grid =
[[134 125 134 131 129 130 110]
 [150 112 112 141 124 116 114]
 [148 126 139 133 128 125 133]
 [146 129 138 132 132 128 128]
 [130 123 133 128 124 125 114]
 [149 112 112 144 126 118 112]
 [154 114 117 139 125 115 120]
 [130 126 135 132 125 123 116]
 [128 125 131 128 134 127 111]
 [128 125 131 124 136 128 112]
 [134 130 137 134 130 131 113]
 [150 117 111 141 117 107 119]]
grid[0,0] => 134
grid[4,3] => 128
grid[:, 4] => [129, 124, 128, 132, 124, 126, 125, 125, 134, 136, 130, 117]
grid[2,4] => 128
grid[10,1] => 130
grid[:, 3] => [131, 141, 133, 132, 128, 144, 139, 132, 128, 124, 134, 141]
grid[:, 5] => [130, 116, 125, 128, 125, 118, 115, 123, 127, 128, 131, 107]
grid[9,3] => 124
grid[8,1] => 125
grid[3,3] => 132
grid[:, 1] => [125, 112, 126, 129, 123, 112, 114, 126, 125, 125, 130, 117]
grid[:, 0] => [134, 150, 148, 146, 130, 149, 154, 130, 128, 128, 134, 150]
grid[10,5] => 131
grid[10] => [134, 130, 137, 134, 130, 131, 113]
grid[8,6] => 111
grid[:, 2] => [134, 112, 139, 138, 133, 112, 117, 135, 131, 131, 137, 111]
grid[1,2] => 112
grid[5,1] => 112
grid[1,4] => 124
grid[0] => [134, 125, 134, 131, 129, 130, 110]
grid[2] => [148, 126, 139, 133, 128, 125, 133]
grid[7] => [130, 126, 135, 132, 125, 123, 116]
grid[11,4] => 117
grid[11,0] => 150
grid[10,4] => 130
grid[2,1] => 126
grid[6,2] => 117
grid[8] => [128, 125, 131, 128, 134, 127, 111]
grid[:, 6] => [110, 114, 133, 128, 114, 112, 120, 116, 111, 112, 113, 119]
grid[4,5] => 125
grid[6,0] => 154

M =
135  116  127  140  139  147  114  130
121  114  104  114  127  137  141  120
122  127  123  110  125  128  144  115
133  115  118  132  131  132  117  135
115  140  123  132  122  125  140  128
136  119  119  121  121  107  117  141
134  112  112  121  127  124  121  134
116  141  129  147  130  142  133  128
133  133  147  119  131  128  130  118
133  128  136  140  133  133  117  133
M[-10,-8] = 135
M[-3,0] = 116
M[7] = [116, 141, 129, 147, 130, 142, 133, 128]
M[9] = [133, 128, 136, 140, 133, 133, 117, 133]
M[:, -5] = [140, 114, 110, 132, 132, 121, 121, 147, 119, 140]
M[1,6] = 141
M[-5,5] = 107
M[-7,7] = 135
M[5,-4] = 121
M[-3,7] = 128
M[6] = [134, 112, 112, 121, 127, 124, 121, 134]
M[5,-8] = 136
M[4,6] = 140
M[1,-4] = 127
M[:, 1] = [116, 114, 127, 115, 140, 119, 112, 141, 133, 128]
M[2] = [122, 127, 123, 110, 125, 128, 144, 115]
M[-10,-3] = 147
M[8,-6] = 147
M[-5,-5] = 121
M[-9,-7] = 114
M[:, 5] = [147, 137, 128, 132, 125, 107, 124, 142, 128, 133]
M[8,-4] = 131
M[-4,2] = 112

X =
[[156 137 138 130 120 127 143 116 109]
 [151 134 137 129 123 131 140 124 114]
 [131 134 130 126 123 130 130 126 128]]
X[0,-9] => 156
X[:, -6] => [130, 129, 126]
X[1,-4] => 131
X[0,-2] => 116
X[2,5] => 130
X[-3,3] => 130
X[2,1] => 134
X[0,-7] => 138
X[-3,4] => 120
X[1,7] => 124
X[-2,-6] => 129

a =
112  109  142  117  113  115
148  150  118  145  149  146
154  157  116  145  147  145
109  107  137  112  107  110
a[-4][0]	112
a[:, 5]	[115, 146, 145, 110]
a[-2][-5]	157
a[-2][2]	116
a[3][3]	112
a[0]	[112, 109, 142, 117, 113, 115]
